A small network was shown many inputs. Here are its activations along a few directions, one row for each input.
Each table varies a few parts of the input and shows all the possible inputs, shuffled.
Descriptions start from the smaller parts, as in this example, which fits no table here: one of 8 places around a ring, together with either a single point or one of 9 places around a ring or (one of 2 separate values, together with one of 6 places along a line).
Shared parts are said once, and a part with two or three values counts as separate values.
In the rows, zero is written as 128.

Other details of the inputs vary at random and push rows far along two fixed directions, the same in every table; ignore that.

Table:
r1: [130 147  79 201  64 196  55 125 128  81 112]
r2: [ 93 124 145  63 187  50 172 125 109 187 129]
r3: [ 45  91  93 106 153  78  81 200 125 120 152]
r4: [128 144 147  97 139  91 176 102 121 155 127]
r5: [105  66 148  48 203  82 133 163 111 151 118]
r6: [152 139 176  98 174 110 200  92 127 172 116]
r7: [118  86 160  86 152 132 144 113 127 118 109]
r8: [168 102 134 130 122 143 127 118 120 101 121]
r9: [159 147 181  99 144 157 208  85 126 167 115]
r10: [156  63 177  82 158 109 176 125 120 135 125]
r11: [197 103 142 163 101 192 153  95 139 109 118]
r12: [195 135 122 217  56 232 116  55 135  79 108]
r13: [ 53 175 108 100 142  62  79 192 116 160 151]
r14: [157 199 123 180  76 166 121  97 147 122 143]
r15: [156  67 190  96 153 131 179  73 131 136 100]
r16: [132 177 113 132 112 148 144 106 141 135 130]
r17: [146  73 170 124 129 178 191  98 149 128 119]
r18: [ 83 198  72 158 118  82  60 186 125 124 142]
r19: [ 78 208  68 157 110 100  57 202 125 127 129]
r20: [102 127  61 145 118  95  36 190 122  94 136]
r21: [ 94 105  84 171 102 113  74 171 128 119 134]
r22: [155 161 172 120 132 170 190  80 138 158 130]
r23: [ 80 122  64 146 124 106  37 218 112 110 140]
r24: [142 134 183  95 167 112 198  87 128 178 132]
r25: [172  97 152 169  87 185 166  82 139  96 132]
r26: [ 70 168 100 121 157  40  88 183 105 150 144]
r27: [147  64 165  75 182 105 164 126 138 133 132]
r28: [151  84 176 100 134 141 166  85 145 117 103]
r29: [ 72  62 130  39 204  50 122 200 112 144 144]
r30: [157 154  74 198  66 205  60 137 130  67 123]
r31: [135 173 137 144 104 125 135 110 125 141 144]
r32: [138 190 103 164  89 141 119 102 140 119 133]
r33: [161 198 109 185  69 204 143  83 134 118 124]
r34: [100  82 125 120 133 101 119 147 144 122 138]
r35: [156 113 101 152 119 148  91 126 118 107 127]
Each input here is: one of 5 places around a ring, together with either one of 3 separate values or one of 4 places along a line.
The inputs of r18 and r9 match in every part but the place on the ring of 5. If r20 is changed in the same way as r18 into r9, which row does it become?
Answer: r5
Change only the place on the line of 4 in r34. List by row number the other rows that result.
Answer: r20, r27, r28
Change only the choice among 3 separate values in r24. List by row number the other rows that result.
Answer: r2, r6
Change only the place on the ring of 5 in r25. List by row number the other rows that result.
Answer: r3, r17, r21, r34

Table:
r36: [108 157 113  92 147 100 113 162 124 141 137]
r37: [107 121 181  74 186  73 202 107 119 191 129]
r38: [150 169 102 178  75 147 118 118 138 104 142]
r39: [130 111 176  50 215  85 193 135 121 186 136]
r40: [ 86 147  89 126 147  64  88 194 112 157 156]
r41: [ 42 154  83 159  86 157  77 160 138 119 142]
r42: [157  70 156 120 127 206 162  80 140  98 104]
r43: [168 180 165 135 103 192 194  60 145 133 101]
r44: [177 144 172 112 121 152 192  82 151 117 125]
r45: [ 99  63 109 139 132 113  90 142 125 114 127]
r46: [193 141 136 147 111 180 121  89 119  97  94]
r47: [148 100 182  40 197  92 175 130 119 151 119]
r48: [120 139  67 149 133 107  45 170  91 129 113]
r49: [177 150 112 195  69 156 101 122 127  86 131]
r50: [ 64 181  88 141 121  76  77 154 133 132 130]
r51: [136 207 100 188  80 181 112 105 129 139 126]
r52: [157  54 185 114 139 155 193 104 153 120 130]
r53: [ 57 104  92 139 109  94  91 192 139 133 160]
r54: [104 111  77 128 154  60  57 172  90 142 126]
r55: [124  77 149  78 180  55 130 121 107 139 118]
r56: [164 108 134 161  82 231 146 110 151  83 123]
r57: [ 46 137  93 168  82 121  82 153 142 137 154]
r58: [134 123 115 125 133  98  78 128 113 103 112]
r59: [178 152 100 196  90 164 102 128 119 103 132]
r60: [202 126 159 118 141 170 173 100 124 136 118]
r61: [ 93 134 150  96 147  72 164 110 129 161 137]
r62: [128 102 156  72 184  69 143 141 127 128 126]
r63: [136 120 143 143  93 216 164 113 159 106 135]
Describe the family of inputs behind these rows.
Answer: one of 4 places along a line, together with either one of 2 separate values or one of 5 places around a ring
The inputs of r42 and r63 match in every part but the place on the line of 4. If r48 is changed in the same way as r42 into r63, which row does it become?
Answer: r39
Change only the choice among 2 separate values in r52. List by row number the other rows that result.
Answer: r56
Change only the place on the ring of 5 in r61. List by row number the other rows that result.
Answer: r37, r43, r50, r51
Change only the place on the line of 4 in r46. List by row number the other rows that result.
Answer: r36, r43, r47
